Each row below holds a small network's activations on one input, seen along a few directions.
In each table, some parts of the input vary, and every possible input appears once, in random order.
A made-up example of a description, with smaller parts first: one of 4 places along a line, together with either a single point or one of 11 places along a line or (one of 2 separate values, together with one of 8 places around a ring).
Shared parts are said once, and a part with two or three values counts as separate values.
In the rows, zero is written as 128.

Table:
R1: [164  93 155 161  82 166 141 147 100 122 104]
R2: [148 109  84  88 139  78 167 131  91 106  92]
R3: [129 126  76 121 173  78  96 105 134 152 134]
R4: [157 135  69  99 141  82 171 132 115 132  99]
R5: [173 128 115 117  85 117 192 127 113 136  96]
R6: [172 122 138 165  70 170 140 148 122 147 117]
R7: [ 29 181 227  69 143 200 177 159 163 128 201]
R8: [118 112 113 148 171 111  45  97 137 104 132]
R9: [123 134  96 147 160 114  46 101 163 132 141]
R10: [162 100 130 105  86 110 187 127  92 112  88]
R11: [129 140 135 183 103 148  72 129 150 139 126]
R12: [121 102  90 121 179  75  96  99 104 123 128]
R13: [ 39 195 210  88 145 200 190 162 183 146 218]
R14: [127 117 155 182 117 144  71 127 126 114 115]
Question: Describe the family of inputs behind these rows.
Answer: one of 2 separate values, together with either a single point or one of 6 places around a ring
Question: The inputs of R10 and R5 match in every part but the choice among 2 separate values. If R12 is changed in the same way as R10 into R5, which row does it become?
Answer: R3

Table:
R15: [130 109 126 165 165 122  19  99 133 119 134]
R16: [121 136 100 181 163 122  27  89 146 150 146]
R17: [183  79 113 105  83 111 188 118  71  97  65]
R18: [127 122 175 192  94 163  81 124 159 131 140]
R19: [150 130  31 145 185  78  69 117 151 140 113]
R20: [189 110 104 120  91 103 205 117  98 130  80]
R21: [152  96  64 137 186  70  60 118 113  95 103]
R22: [160 120 176 164  54 168 148 162  98 111  93]
R23: [122 120 122 175 169 116  30  88 148 142 134]
R24: [198 134  77 113  83 120 198 131 126 149  90]
R25: [116  91 132 159 161 124  14  89 119 109 119]
R26: [ 38 187 171  62 172 114 170 118 171 120 175]
R27: [159 151 154 168  50 171 153 161 123 140  99]
R28: [137  78  71 131 181  72  55 107  99  85  88]
R29: [158 154 141 171  49 177 156 158 136 154 106]
R30: [131 143 141 194  86 177  80 127 175 152 156]
R31: [ 65 178 180  99 150 220 206 171 172 171 217]
R32: [130 143  91 173 162 131  28  98 172 163 146]
R33: [192 127  85 121  83 110 199 123 102 137  90]
R34: [174  90  65 102 133  37 160 108  81 144  87]
R35: [198  98 108 110  87 110 193 128  84 106  82]
R36: [ 64 146 216  93 155 210 196 176 132 128 203]
R37: [127 138 153 197  88 169  78 124 157 139 152]
R38: [ 46 207 152  55 165 124 162 130 182 126 182]
R39: [146 125  41 147 185  70  66 114 132 126 111]
R40: [168  59  74  86 124  47 143 107  54 111  73]
R41: [ 52 211 141  54 164 133 164 132 202 140 185]
R42: [142 108  60 147 191  62  72 107 128 118 102]
R43: [ 44 125 221  93 151 210 192 161 110 119 190]
R44: [155 133 174 168  58 164 158 155 119 133  90]
R45: [131 110 177 187  91 167  71 130 137 109 143]
R46: [117  91 183 182  88 168  66 121 123 100 127]
R47: [ 56 156 213 103 159 205 210 164 148 151 204]
R48: [ 59 174 192 102 151 212 205 169 153 158 214]
R49: [ 51 178 176  45 167 122 154 135 161  96 172]
R50: [184 114  38  95 126  55 154 122 111 164  97]
R51: [187  80  71  86 128  47 146 123  74 120  86]
R52: [ 35 158 183  39 164 123 148 124 146  86 155]
R53: [149 103 183 153  52 172 140 158  91 101  74]
R54: [177 107  46 102 126  44 154 114  86 151  97]
Question: Describe the family of inputs behind these rows.
Answer: one of 5 places along a line, together with either one of 2 separate values or one of 6 places around a ring
Question: The inputs of R29 and R44 match in every part but the place on the line of 5. If R50 is changed in the same way as R29 into R44, which row does it become?
Answer: R34
Question: Change only the choice among 2 separate values in R36. List by row number the other rows that result.
Answer: R49
Question: List by row number the other rows that have the place on the line of 5 in common with R52.
Answer: R17, R25, R28, R40, R43, R46, R53

Table:
R55: [141 138  90 208 155 117  47 129 129 158 109]
R56: [108  83 101 134 187  94  52  93 107 110 126]
R57: [158 152  90 164 142 123  44 105 187 122 102]
R58: [152 104  78 181 171 132  60  90 129 146 154]
R59: [167 114 123 120  56 125 157 126 114  79  54]
R60: [105 143 178 127 140 207 162 154 158 156 208]
R61: [ 82 169 211 100  81 137 154 103 168 175 191]
R62: [195 101  79 113 121 111 192 134  93 155 100]
R63: [187 112 131 103  44  61 164  90 109 171 104]
R64: [206  81  94 145 100 135 183 132  99 148 114]
R65: [167  74 117  88 115 109 175 128  62 117  79]
R66: [178 149  55  78 127  79 197 138  99 138  86]
R67: [193 142  87 143  63 127 174 134 143 115  71]
R68: [ 53 129 207  94 163 179 172 140 135 123 170]
R69: [ 37 173 189  77 171 138 187 141 147  99 161]
R70: [159 125  99  59 121  69 180 134  70  93  74]
R71: [ 61 205 147  92 172 144 199 153 172 139 183]
R72: [ 80 173 201 111  96 189 137 137 166  82 151]
R73: [120 113 130 188 150 107  32 125 103 115  96]
R74: [126 119 108 143 113  54  43  50 145 171 139]
R75: [182 113  94 177  77 119 173 172 102 151  78]
R76: [ 71 151 210 134 107 187 128 177 122 118 160]
R77: [ 75 156 166 106 164 191 182 150 160 167 187]
R78: [117 139  36 118 192  59  69 119 160 131 142]
R79: [126 107  56 150 190 109  66  96 132 157 138]
R80: [184  58 132 123  93 129 167 128  69 108  99]
R81: [165  93 134 157  70 109 156 168  72 109  68]
R82: [135  82 122 166 168 118  46  88 104 100 143]
R83: [ 95 110  82 100 189  50  56 114 135  88 125]
R84: [138 126 131 146 137 113  31 101 162  80  91]
R85: [ 80 115 216 113 137 201 152 142 133 116 188]
R86: [ 86 174 169 146 112 202 141 186 148 165 170]
R87: [ 98 201 163 122  99 200 149 147 191 123 164]
Question: Describe the family of inputs behind these rows.
Answer: one of 3 separate values, together with either a single point or (one of 2 separate values, together with one of 5 places along a line)
Question: The inputs of R74 and R63 match in every part but the choice among 3 separate values. If R55 is changed in the same way as R74 into R63, which row does it become?
Answer: R75
Question: Change only the choice among 3 separate values in R70. List by row number the other rows that result.
Answer: R69, R83
Question: Start at R84 and move only the place on the line of 5, one step at a time. The first step leads to R73. Which rows follow, in order?
Answer: R82, R56, R83
Question: List by row number the other rows that have the choice among 3 separate values in common with R71.
Answer: R60, R61, R68, R69, R72, R76, R77, R85, R86, R87

Table:
R88: [120 114 125 141 166 155  53  96 142 106 156]
R89: [ 91 137 207 137 128 195 171 154 130 127 165]
R90: [152 113 112 175 139 150 132 154 107 112  96]
R91: [ 93 140 148 126 141  97  33  93 153  89 109]
R92: [139 153  79  76 158  79 174 108 147 149 142]
R93: [109 107 143 177 177 139  56 106 124 118 153]
R94: [ 89 173 181 128 103 176 170 155 151 158 172]
R95: [105 135 113 168 149 112  54 107 162 156 156]
R96: [122 109 101  70 181 115 162 124 119 106 149]
R97: [155  94 145 115  67  81 120 109  93  92  67]
R98: [ 99 124 103  85 178  98 151 138 104 148 142]
R99: [158  82 127 143  94 114 123 134  78 148 105]
R100: [164  65 145 154 105 128 137 118  71 127  98]
R101: [187 162  71 148 103 121 143 128 161 148  96]
R102: [197 111 105 131  70  97 148  97 121 158 103]
R103: [112 142  93  85 167  85 163 125 124 157 142]
R104: [106 179 169 113  88 179 182 129 174 159 163]
R105: [ 97 136 191 105 115 209 169 146 154 116 168]
R106: [ 89 140 118  58 155  62 149 117 116  86 112]
R107: [172 100 116 143  80 102 135 118  95 158 106]
R108: [142 149 111 133 100 104 113 146 128  75  59]
R109: [160 154  81 163 116 122 129 153 134 145 105]
R110: [ 74 173 210  94  92 159 157 146 153  90 138]
R111: [ 99 121 122 169 166 121  43 125 138 139 162]
R112: [145 134  91 164 130 133 115 172 113 132 108]
R113: [130 146 100 151 134 115  66  80 184 157 146]
R114: [106 107 121  96 188 110 165 124  97 127 135]
R115: [177  67 128 124  99 137 137 116  97 114 108]
R116: [169 115  90 143 131 160 130 148 130  93 108]
R117: [ 83 155 193 127 118 183 159 172 138 151 171]
Question: Describe the family of inputs behind these rows.
Answer: one of 5 separate values, together with either a single point or one of 5 places along a line
Question: The inputs of R93 and R114 match in every part but the choice among 5 separate values. If R88 is changed in the same way as R93 into R114, which row does it become?
Answer: R96
Question: Start at R101 and move only the place on the line of 5, one step at a time. The first step leads to R109. Which rows follow, in order?
Answer: R112, R90, R116
Question: Change only the choice among 5 separate values in R117. List by row number the other rows that result.
Answer: R98, R99, R111, R112
